Each row below holds a small network's activations on one input, seen along a few directions.
Each table varies a few parts of the input and shows all the possible inputs, shuffled.
Descriptions start from the smaller parts, as in this example, which fits no table here: one of 3 separate values, together with either a single point or one of 11 places around a ring or (one of 6 places along a line, together with one of 8 places around a ring).
Shared parts are said once, and a part with two or three values counts as separate values.

Rows:
row 1: [ 11 -15   1 -11 -24  10 -47  -2  -3  22  22  -1  12   9  -9]
row 2: [-23 -22  10  -6 -20 -15  -9  21 -13 -15  13  16  10 -16  -7]
row 3: [ -3   4 -33   6  16  -9 -21  12 -15  10  -5  23  13   4 -16]
row 4: [ 11   9  29   5 -26   8  -9  27  16 -11  -2  -5  -6   0  -4]
row 5: [ -8   3  -9 -22  48 -12  59 -68   1  -3  -6 -10 -17  -9  38]
row 6: [ -3 -18  -5  -4  25  11  71 -53  20  -4   3 -26 -18  -3  12]
row 7: [ 17  22 -14  15  11  12 -22  15  -9  18 -18   1   6  15 -14]
row 8: [-14   4  -6  10   4 -16   2  29 -12 -23 -10  17   8 -18  -7]
row 9: [  1 -16  27  -8 -39   6 -21  18   0 -11  18  -1   8 -12   1]
row 10: [  8  21  11  17  -3   3   2  33  -7 -16 -22  -3   0  -4  -5]
row 11: [ 21   8   5   3 -12  15 -34   9  13  24   1  -4  -2  20 -12]
row 12: [-11 -22 -17  -9  -8 -11 -33   3 -17  17  17  20  15   5 -16]
row 13: [ -8  24   2   4  28  -2  61 -45  24  -9 -10 -27 -28   7  40]
- What is each input in this table made of? => either one of 3 separate values or (one of 2 separate values, together with one of 5 places around a ring)

Rows:
row 14: [ -8  -2 -36  12  19 -14 -10   2 -21   8 -10   6   6  12 -21]
row 15: [  1  35 -29   6  28 -12 -19  -4   1  18 -17  16  -5  13   6]
row 16: [ 20  25  12  19  -6  25  -5  14  -3  -2 -12 -18   2   4  10]
row 17: [ 11  27  24   5  -1   6   6  29 -13 -21 -23  -1   0 -10   7]
row 18: [ -2   5  12  12 -11 -12  14  38  -5 -24 -17  -6  -2  -6 -14]
row 19: [ -6 -11  31 -17 -30 -21 -19  14  -9 -28  11   9   1 -22  14]
row 20: [ -1 -13  11   7 -14   0  13  37   4 -27  -3  14   5 -28 -15]
row 21: [  8   3  -2  25 -18   7   4  23   7  -6  -5 -23   0  11 -16]
row 22: [  5  40  21   6   2  -7   2  30  13 -19 -20   7 -14   5   9]
row 23: [  4  21 -27   4  25   2 -14  -5 -27  17 -19   8  11   2   5]
row 24: [ 14 -11 -11   9   3   3  -9   2  -2  18  -7 -11   0  20 -33]
row 25: [-23   4  27  -5  24 -12  69 -33  15 -35 -10 -22 -23 -27  28]
row 26: [-14   0 -31 -11  43 -17  62 -68  -3   2   6   0  -8  -1  30]
row 27: [-10  -4   7  -1  18  11  69 -46  26 -14   1 -38 -27  -6  37]
row 28: [ 23  26  -1   3  14   4 -20  -4  22  28 -16   1  -9  23  -2]
row 29: [-16 -14  19   4 -39  10 -12  15   4   1  18   0   7   5  -1]
row 30: [-11 -16 -20 -24   3 -24 -38 -14 -18   7  23  15  20  -7  10]
row 31: [  9 -22   5 -32 -19  -6 -40 -18  -5  17  29   1   5  -1  -2]
row 32: [  3 -16  -8 -21  32   5  65 -71  18   8   0 -19 -21   8  24]
row 33: [ 16  38   9  20  -3  11  -9  16  26   1  -9  -9 -14  18  12]
row 34: [-30 -20 -19  -8   5 -11 -23  -2 -23  18  17  25  16   5  -4]
row 35: [-20 -15  32  -1 -29 -11  -1  29  -8 -17   5  16   1 -13   3]
row 36: [ -9 -19 -37   3  17  -2 -10   3 -10   3   5  25  18  -7 -22]
row 37: [ -9 -27   8 -15 -16   8 -24  -4  -7  29  23  10   4  11 -18]
row 38: [ 26  14   2   1  12  21 -15  -6  -9  24 -16  -6   6  10  -5]
row 39: [  0 -10  18 -14 -41  -2 -31  -1   4 -10  24  -8   6  -7  12]
row 40: [ 13 -27 -13  -2   0  17 -10   2   6  13  11  11   7  -3 -36]
row 41: [  5 -12  -3  15 -22  20   3  23  16 -10  10  -1  10 -12 -20]
- What is each input in this table made of? => one of 4 places along a line, together with either a single point or one of 6 places along a line
- The inputs of row 22 and row 15 match in every part but the place on the line of 4. If row 17 is changed in the same way as row 22 into row 15, which row does it become? => row 23
- Which other rows does row 41 become when the place on the line of 4 takes its other values? List them by row number. => row 20, row 36, row 40
- Which other rows does row 21 become when the place on the line of 6 takes its other values? List them by row number. => row 16, row 29, row 33, row 39, row 41

Rows:
row 42: [ 14  27 -13  22  -5   5 -48  53 -20   7 -19  17  19  15 -22]
row 43: [  4  14 -32 -20  59  -3  28 -70   0  23  -2  -1 -10   9  15]
row 44: [ 22  26  -1  21 -21  11 -46  44  -6  16 -13  13   8  21 -19]
row 45: [ -5 -35  18 -23 -43  -3 -39  17   3   3  33  15  13  -8 -14]
row 46: [ -5 -42  22 -20 -45   6 -44   2  10   8  37  -2   7  -5 -13]
row 47: [ 26  14  15  16 -27  29 -52  22  17  29   4 -17  -1  28 -17]
row 48: [ -2  59  57  23  -5  -6  78  17  49 -72 -31 -36 -43 -22  62]
row 49: [ 33  15  71   7 -24  26  63  14  13 -54 -26 -52 -20 -29  20]
row 50: [-26 -27 -27 -27  30 -12  39 -79 -11  19  21 -13 -10  11  34]
row 51: [-24 -28 -13  -6 -12 -26 -42  36 -37 -11  13  33  27 -27 -25]
row 52: [ 19   6 -52  14  59  17  38 -30  14  24 -24  -2  -9  14 -18]
row 53: [-14 -31  -2 -13 -22 -21 -41  34 -26 -11  20  34  25 -17 -21]
row 54: [  2  20 -40  -4  65 -24  30 -57   6  28 -24  -6 -20  27   8]
row 55: [ -6 -10 -18 -29  50   2  29 -74 -12  24   2   7   0  -8  33]
row 56: [  3  30 -25  29   4   1 -50  55 -30   6 -27  16  22   4 -25]
row 57: [ -8 -31   9 -15 -39 -13 -38  26 -13  -4  23  30  15 -11 -17]
row 58: [ 26  21  10  12 -25  20 -47  36  10  24  -1  -1   5  25 -17]
row 59: [-33   7  61  25 -18  -1  95  32  30 -68 -17 -19 -30 -27  18]
row 60: [-25 -36 -40 -11  19  -6  46 -77   2  10  33 -15   3   1  20]
- What is each input in this table made of? => either one of 3 separate values or one of 6 places along a line or (one of 2 separate values, together with one of 5 places along a line)
- Which of the alternatives is row 50? => one of 6 places along a line

Rows:
row 61: [-43 -39  -8 -25 -20 -19 -43  -2 -40   3  39  34  31 -22   9]
row 62: [ 10  48 -78  29  80 -12   0   6 -39  20 -54  24  14  16 -19]
row 63: [  0  13  26  36 -27  16 -21  75  10  -3 -20   2  -3  12 -40]
row 64: [-17  17 -28  -7  50 -13  43 -75  41  24   4 -13 -33  27  34]
row 65: [-14 -39  -6 -17   6   2  57 -59  -3  11  20 -13  -8   9  12]
row 66: [ -6 -19  11  11  -8  16  59 -11  18 -42   8 -32  -5 -33  12]
row 67: [-32 -24  15  -4 -46 -44 -21  50  -6 -42  21  26   8 -21 -10]
row 68: [ 18 -48 -15 -40   6   3 -40 -23 -10  32  24  28  18  -9 -34]
row 69: [ 10  37  65  -4   9  -1  65   3   8 -53 -37 -25 -28 -31  44]
row 70: [ 34   7   0  -4 -18  21 -62 -12  -7  41   7 -29   7  31  -6]
row 71: [ 41  46  17  25 -32  30 -38  48  26   7 -12  -1  -1  22  -2]
- What is each input in this table made of? => either a single point or one of 4 places along a line or one of 6 places around a ring

Rows:
row 72: [ -9   2  14 -13  -9  -7  45 -42   8 -26  23 -25  -8  -8  39]
row 73: [-23 -36 -11 -22 -13 -22 -21   9 -27 -17  19  39  24 -36  12]
row 74: [ 11 -19  43 -14 -52  13 -40  16  39  -3  33 -11  -6  -6 -11]
row 75: [  9  76  13  29  21 -21  10  48  14 -27 -52   9 -22   9  16]
row 76: [ 37   1 -37 -23  62  13  25 -75   6  43 -13  -8 -11  18   0]
row 77: [  4  -4 -54  17   7 -13 -53  22 -27  21  -5   8  23  17 -38]
row 78: [ -4  21  -4  -5  28  10   1 -48  -1  25  -7 -24 -11  14  38]
row 79: [ 26  34  25  44  -6  39  34  55  10 -35 -40 -23  -3 -16 -13]
row 80: [-44 -37  -6   1  18 -18  88 -36  21 -24   8  -9 -22 -13  12]
row 81: [ -6 -29  54 -20 -42 -10  -8  28 -24 -26   8  -1   5 -23  -6]
row 82: [ 24  -1   2  10 -39  30 -47  15  15  45  14  -2   3  43 -15]
row 83: [-26  -9 -40  -5  24 -14 -33   8 -34  23  12  48  28   1 -33]
- What is each input in this table made of? => either one of 2 separate values or one of 4 places along a line or one of 6 places around a ring
- Which of the alternatives is row 83? => one of 6 places around a ring
- A walk changes only the place on the ring of 6. It starts at row 81 and steps to row 74. List the rest of the walk in order. => row 82, row 77, row 83, row 73
